Each row below is a small network's average activation on inputs in which a field has the value named, seen along a few directions.
Values that are neighbours, or in one group, have similar rows; names and order tell nothing.

Other fields shift rows strongly along two fixed directions, in all tables alike. That doesn't count.
To show where, the next rows are all for the same value of a field, averaged over different records:
[-20  -8  -2  11  12 -11   5  -8  10   7]
[-32   4  13  15   6 -16 -11 -24   8  11]
[-10  -8 -10  -4 -13  -6   6   3   7  -5]
[ -4 -19 -19   5  12  -4  25  10  12   2]
[-14 -23 -14  24  43 -15  27  -3  17  16]
[ -5 -16 -18   1   6  -5  21  10  11  -1]
[ -6 -18 -19   4   7  -5  22   8  11   1]
[-17   3   1  -8 -26  -5  -8  -3   4  -7]

Values of L:
l12: [ 22 -23 -41 -17  -7   6  25  35 -20   1]
l8: [ -6  -4 -11 -14 -19   9  10  18 -15   5]
l2: [ 35 -22 -31  -6  24   9  22  20  19 -25]
l18: [ 20  21  17 -36 -51  28 -42  28 -21 -15]
l19: [ -4   2 -13  -7  20 -16  12  -2 -18   3]
l5: [ 26   0  -2 -29 -32  35   9  10   3   2]
l4: [  9  20  10 -10  15  -8 -14 -14  -2  -2]
l15: [ 38  -4 -17   0 -19   3   6  16 -17   1]
l6: [  1   8  12  -2 -43   4  -6  -5   0 -14]
l16: [-31  24  43  35  13 -29 -43 -55  -8   2]
l9: [-23 -14  -2  28  44 -22  16 -12  16  20]
l20: [ 17  12   0   5   2 -23   5 -11 -15  -4]
l10: [-11   6  24  24  29   1 -11 -35  20  15]
l3: [ 18  21   0 -39 -25  18 -23  30 -12 -26]
l1: [ 20 -15  -9  15  14   3  36   1   2  28]
l11: [-10  19  30  13  -7  17 -20 -10   7  -5]
l13: [-18  -5  -1   5   3 -15   6  -4  -9 -14]
l17: [34 -6 -6 -2 23 11 -2  8  3 18]
l7: [-17  20  23   2   4   6 -32  -5  -4 -16]
l14: [-10  27  43 -14 -34  31 -41  -6  -9   3]
A value of L combines one of 5 hidden first parts with one of 4 second parts; all combinations occur once.
Changing only the second part turns l5 into l14. l10 has the same second part as l5; what does that change turn l10 into?
Answer: l11
Changing only the second part turns l15 into l17. l16 has the same second part as l15; what does that change turn l16 into?
Answer: l2
Changing only the second part turns l18 into l12. l7 has the same second part as l18; what does that change turn l7 into?
Answer: l13

Values of S:
s7: [-26  25  25  -3 -28 -13 -45 -41  -3   8]
s1: [ 31 -23 -28  -1  27  25  48  32  19  -7]
s3: [-29   5  17   9  27 -22   1 -19   4  21]
s9: [ 31 -34 -27  17  58  -4  40  15  19  21]
s10: [-26  11  -3  -5 -25 -18 -15 -16  -8 -18]
s5: [-12  -7   4  36  58  -8   3  -7  10  28]
s13: [-18 -11  12  22  21  -9   7 -17  14   9]
s8: [  4  18  -1 -29 -37  17 -14   9 -10 -10]
s11: [  8   7   9  -7 -21   9  -6   3 -16   2]
s12: [ 33  -7 -20 -52 -53  27  -3  39 -14 -43]
s2: [  0  26  39  15  16   0 -35 -25 -11  14]
s14: [-14   8   9   6 -18  -4  -9 -17 -12   2]
s6: [  0 -13 -13  -4 -17   3   5  20   5  -8]
s4: [ 19  -7 -22  -4  -8  -5  22  24   2 -19]
A value of S combines one of 2 hidden first parts with one of 7 second parts; all combinations occur once.
Changing only the second part turns s4 into s13. s2 has the same second part as s4; what does that change turn s2 into?
Answer: s1
Changing only the second part turns s8 into s5. s3 has the same second part as s8; what does that change turn s3 into?
Answer: s6
Changing only the second part turns s7 into s14. s9 has the same second part as s7; what does that change turn s9 into?
Answer: s11
